A small network was shown many inputs. Here are its activations along a few directions, one row for each input.
In each table, some parts of the input vary, and every possible input appears once, in random order.
A made-up example of a description, with smaller parts first: one of 5 places around a ring, together with either a single point or one of 11 places along a line or (one of 2 separate values, together with one of 6 places along a line).
Shared parts are said once, and a part with two or three values counts as separate values.
In the rows, zero is written as 100.

Other details of the inputs vary at random and push rows far along two fixed directions, the same in every table; ignore that.

A family of inputs:
r1: [93 101 96 77 94 116 108 107 124 88 119 82 94 103 104 98 99]
r2: [113 92 109 150 114 87 106 97 106 127 114 103 97 70 99 86 78]
r3: [107 83 127 158 117 92 98 106 88 136 105 111 106 78 95 76 79]
r4: [101 107 87 80 92 108 109 96 123 89 115 87 92 97 103 108 99]
r5: [100 111 80 84 85 108 111 97 118 94 109 89 103 92 90 114 111]
r6: [84 86 85 78 86 103 113 108 109 82 103 81 103 94 89 106 108]
r7: [90 107 78 56 86 101 105 92 113 75 98 84 94 108 104 112 107]
r8: [97 104 92 71 97 116 110 105 120 82 118 87 91 111 106 106 108]
r9: [103 108 124 99 112 103 73 98 74 106 79 120 99 127 118 86 92]
r10: [111 99 120 126 117 95 88 103 80 110 93 124 100 112 108 93 102]
r11: [115 109 106 125 105 91 85 91 70 123 77 124 112 93 95 103 95]
r12: [88 92 100 95 95 103 106 109 107 89 103 87 102 98 95 97 107]
r13: [93 111 89 76 88 100 103 97 113 88 98 92 101 108 98 105 107]
r14: [105 135 118 74 100 91 45 82 33 98 26 148 112 158 116 103 110]
r15: [97 109 74 81 85 102 111 94 116 91 104 86 104 87 89 117 111]
r16: [87 92 99 92 94 107 109 106 114 95 110 83 98 94 96 95 100]
r17: [109 128 116 75 106 96 56 82 50 96 50 137 98 147 126 102 97]
r18: [90 99 76 79 85 94 111 94 117 88 101 82 99 90 92 110 103]
r19: [96 100 116 102 103 100 83 101 77 105 79 112 104 112 104 89 94]
r20: [105 107 115 98 111 100 85 102 79 95 86 121 101 128 113 100 112]
r21: [102 104 88 79 95 101 95 90 90 94 87 103 95 102 105 112 94]
r22: [116 87 118 152 123 99 106 106 107 127 124 106 95 80 105 83 83]
r23: [103 80 111 148 115 92 120 112 120 114 135 89 100 74 91 91 100]
r24: [114 92 122 149 120 100 108 111 110 119 127 107 98 90 102 90 99]
r25: [91 100 82 86 89 93 111 95 120 90 105 83 99 91 95 106 106]
r26: [100 100 122 115 106 95 79 104 69 106 74 118 107 114 103 87 98]
r27: [116 90 123 154 126 99 104 107 107 128 125 108 96 84 108 81 85]
r28: [94 99 72 76 83 99 113 96 109 90 99 87 104 86 87 118 107]
r29: [97 90 104 108 104 95 105 107 99 96 106 99 101 102 95 100 109]
r30: [99 106 70 83 82 102 114 94 114 92 104 85 103 80 86 120 108]
r31: [93 98 76 71 87 98 111 93 108 86 99 86 96 93 96 112 99]
r32: [98 98 94 80 101 108 100 101 95 92 100 102 95 112 107 104 100]
r33: [116 77 131 179 128 84 106 109 89 138 116 116 106 76 92 81 87]
r34: [103 103 87 86 96 100 101 92 105 94 99 96 92 93 104 110 93]
r35: [104 117 109 86 100 99 82 93 86 96 81 115 100 125 112 97 98]
r36: [87 99 98 83 90 110 106 110 110 85 105 87 101 106 95 99 110]
r37: [96 89 85 88 97 104 118 106 114 87 117 90 97 95 95 110 111]
r38: [96 110 123 95 101 107 79 103 78 101 80 114 104 125 106 90 99]
r39: [106 94 94 134 99 91 111 98 113 118 111 94 104 67 87 100 93]
r40: [101 86 111 133 110 100 118 113 120 108 132 90 99 85 92 95 104]
r41: [98 103 109 80 103 106 79 98 73 99 76 116 100 125 111 94 93]
r42: [94 110 83 76 84 105 108 98 118 87 104 87 102 101 92 112 111]
r43: [100 98 91 103 96 88 101 93 95 106 91 100 103 91 93 103 96]
r44: [91 92 88 78 94 111 110 105 120 89 115 82 93 95 102 99 96]
Description of these inputs: one of 4 places along a line, together with either one of 5 places along a line or one of 6 places around a ring.
The inputs of r41 and r1 match in every part but the place on the line of 4. If r3 is changed in the same way as r41 into r1, which row does it become? -> r38
The inputs of r15 and r30 match in every part but the place on the line of 4. If r23 is changed in the same way as r15 into r30, which row does it become? -> r29
Which other rows does r18 become when the place on the line of 5 takes its other values? List them by row number. -> r2, r30, r34, r39

A family of inputs:
r45: [97 118 92 77 86 102 89 89 96 100 82 102 104 109 100 102 95]
r46: [111 117 107 87 107 90 70 86 52 98 57 135 103 131 113 109 106]
r47: [109 102 109 106 108 104 85 96 81 112 88 114 97 101 111 96 85]
r48: [97 86 81 109 91 107 131 104 141 107 136 68 97 54 85 99 88]
r49: [89 85 99 93 102 100 110 109 101 90 107 94 100 105 96 99 110]
r50: [113 82 136 192 124 86 103 108 106 147 121 100 104 58 93 69 72]
r51: [83 96 74 43 84 120 123 112 129 60 124 74 94 116 95 121 127]
r52: [113 92 103 130 110 97 101 100 88 119 102 110 103 82 96 101 94]
r53: [89 87 104 87 103 107 105 107 107 91 110 90 94 106 106 90 95]
r54: [108 86 124 169 114 83 102 106 96 132 108 106 110 71 87 84 92]
r55: [84 81 89 88 91 103 118 108 122 88 115 74 95 85 93 95 95]
r56: [89 85 56 83 76 109 145 106 150 87 140 55 101 54 72 121 108]
r57: [104 115 114 104 101 96 79 98 75 99 75 122 108 123 104 101 114]
r58: [130 92 118 187 128 74 105 92 100 147 118 120 100 64 98 87 80]
r59: [102 112 104 89 102 104 96 103 97 86 99 108 100 122 105 109 120]
r60: [105 127 107 91 94 91 68 85 58 110 51 132 115 129 101 104 102]
r61: [89 109 87 69 85 110 104 101 120 79 105 82 98 106 101 105 111]
r62: [103 110 126 90 111 110 78 103 78 99 87 122 96 139 119 90 98]
r63: [82 77 79 91 88 97 127 110 123 85 118 72 102 80 83 105 109]
r64: [99 114 82 60 92 97 92 85 100 83 87 100 91 116 111 110 98]
r65: [105 113 102 77 102 100 77 88 75 94 73 118 94 124 117 103 94]
r66: [99 115 107 77 100 112 92 102 103 85 100 101 94 125 113 100 108]
The inputs of r48 and r56 match in every part but one. If r50 is changed in the same way as r48 into r56, which row does it become? -> r54
Describe the family of inputs behind these rows. -> one of 2 separate values, together with either one of 5 places along a line or one of 6 places around a ring
Which other rows does r58 become when the choice among 2 separate values takes its other values? List them by row number. -> r64

A family of inputs:
r67: [107 68 84 135 100 79 123 96 103 118 114 82 101 44 86 99 77]
r68: [82 82 106 64 99 116 100 116 93 81 95 88 89 122 109 95 101]
r69: [118 126 91 75 101 85 71 78 56 94 54 138 96 127 109 129 113]
r70: [80 107 92 74 75 100 95 100 99 92 81 81 108 95 86 98 93]
r71: [111 103 100 146 108 99 116 107 133 117 140 87 97 69 96 100 104]
r72: [89 77 105 135 102 97 114 119 124 117 122 73 102 60 90 83 84]
r73: [87 96 66 46 89 114 129 96 153 68 132 58 84 96 107 111 99]
r74: [97 115 87 68 90 112 89 92 113 88 100 94 93 109 111 101 94]
r75: [106 90 130 171 119 94 98 110 89 129 104 116 118 83 90 77 104]
r76: [100 85 126 118 117 103 100 122 80 107 107 114 104 120 102 90 112]
r77: [87 129 101 63 78 101 70 93 62 85 44 116 123 146 90 111 124]
r78: [73 73 84 69 87 105 131 105 137 67 123 58 92 86 92 99 103]
r79: [106 83 135 167 130 84 95 110 86 128 109 123 110 101 94 79 100]
r80: [110 109 114 87 113 114 93 107 90 85 104 116 92 132 116 104 113]
r81: [82 112 55 18 73 111 122 101 139 41 122 72 83 122 103 132 132]
r82: [108 87 104 108 111 118 116 108 129 110 132 94 83 92 112 88 82]
r83: [108 143 113 81 90 102 64 85 68 99 59 129 110 137 107 111 112]
r84: [113 105 111 119 108 76 67 86 27 113 40 155 119 125 102 110 106]
r85: [121 118 125 137 105 96 86 88 100 140 95 116 103 82 102 78 71]
r86: [116 93 73 119 104 94 120 80 119 121 124 90 93 53 98 105 75]
Describe the family of inputs behind these rows. -> one of 4 separate values, together with either a single point or one of 4 places along a line
The inputs of r81 and r78 match in every part but the choice among 4 separate values. If r69 is changed in the same way as r81 into r78, which row does it become? -> r67
Which other rows does r85 become when the choice among 4 separate values takes its other values? List them by row number. -> r70, r77, r83
Which other rows does r85 become when the place on the line of 4 takes its other values? List them by row number. -> r73, r74, r82
Which other rows agree with r76 in the choice among 4 separate values? List them by row number. -> r75, r77, r79, r84

A family of inputs:
r87: [137 109 89 138 114 92 101 80 95 137 106 116 99 68 104 109 76]
r88: [97 80 96 137 95 94 120 100 121 125 120 77 103 50 78 94 79]
r89: [88 81 90 85 90 113 125 108 130 92 127 66 92 75 92 95 86]
r90: [107 123 108 108 101 93 86 92 85 108 80 120 109 117 102 98 111]
r91: [103 115 123 103 112 105 82 99 93 103 97 115 101 130 113 91 105]
r92: [105 116 106 111 96 95 80 96 81 107 78 114 108 103 100 99 99]
r93: [98 89 102 107 104 85 86 94 72 108 72 114 107 98 98 96 95]
r94: [89 79 85 89 96 98 130 105 133 88 135 74 88 89 96 99 92]
r95: [100 113 119 74 97 112 74 106 69 86 71 115 96 134 113 101 105]
r96: [110 105 109 117 104 82 93 94 80 103 84 121 104 108 99 108 105]
r97: [131 103 102 131 121 106 102 90 105 131 120 120 85 77 115 100 72]
r98: [99 105 93 105 92 106 104 101 106 109 100 99 109 92 88 99 104]
r99: [97 106 99 82 99 93 78 95 62 84 63 117 106 119 105 114 119]
r100: [107 96 122 141 120 91 96 98 111 122 117 99 93 90 110 74 79]
r101: [84 82 62 91 75 115 151 111 158 91 151 48 103 50 66 118 110]
r102: [100 108 103 105 97 92 81 91 82 116 69 113 107 101 98 89 84]
r103: [102 81 111 135 107 114 128 120 129 115 145 82 101 68 87 89 91]
r104: [104 80 116 139 123 104 110 119 103 114 125 103 102 89 99 86 101]
r105: [112 91 107 145 110 87 111 105 102 125 115 111 108 88 85 97 101]
r106: [97 85 115 107 115 97 90 103 76 103 88 110 98 110 114 82 92]
r107: [85 90 84 62 95 111 108 111 108 63 105 81 90 111 108 112 121]
r108: [97 112 100 70 93 81 75 84 57 93 50 127 106 138 105 107 99]
r109: [86 115 71 56 79 91 103 87 116 77 87 82 99 101 97 112 106]
r110: [106 106 120 108 105 108 82 105 89 103 92 114 99 114 114 88 94]
r111: [111 122 112 116 103 84 83 87 87 104 80 116 104 105 107 101 107]
r112: [74 97 49 16 69 112 120 103 115 48 98 72 103 112 84 132 140]
r113: [106 95 111 143 102 95 101 102 98 122 106 97 105 69 88 100 93]
r114: [96 98 92 97 98 106 118 105 147 84 137 69 87 87 104 103 108]
r115: [86 105 86 54 85 123 108 108 119 80 109 85 101 116 103 106 112]
r116: [107 100 121 112 113 96 93 104 87 97 98 116 92 123 111 97 102]
r117: [75 111 78 11 76 118 90 93 99 58 76 88 95 136 112 105 104]
r118: [104 101 120 103 113 101 93 107 86 103 101 120 100 132 105 97 106]
Describe the family of inputs behind these rows. -> one of 2 separate values, together with either a single point or (one of 3 separate values, together with one of 5 places around a ring)
The inputs of r109 and r100 match in every part but the choice among 2 separate values. If r105 is changed in the same way as r109 into r100, which row does it become? -> r118
Start at r113 and move only the place on the ring of 5, one step at a time. The first step leads to r92. Which rows follow, in order? -> r111, r96, r99
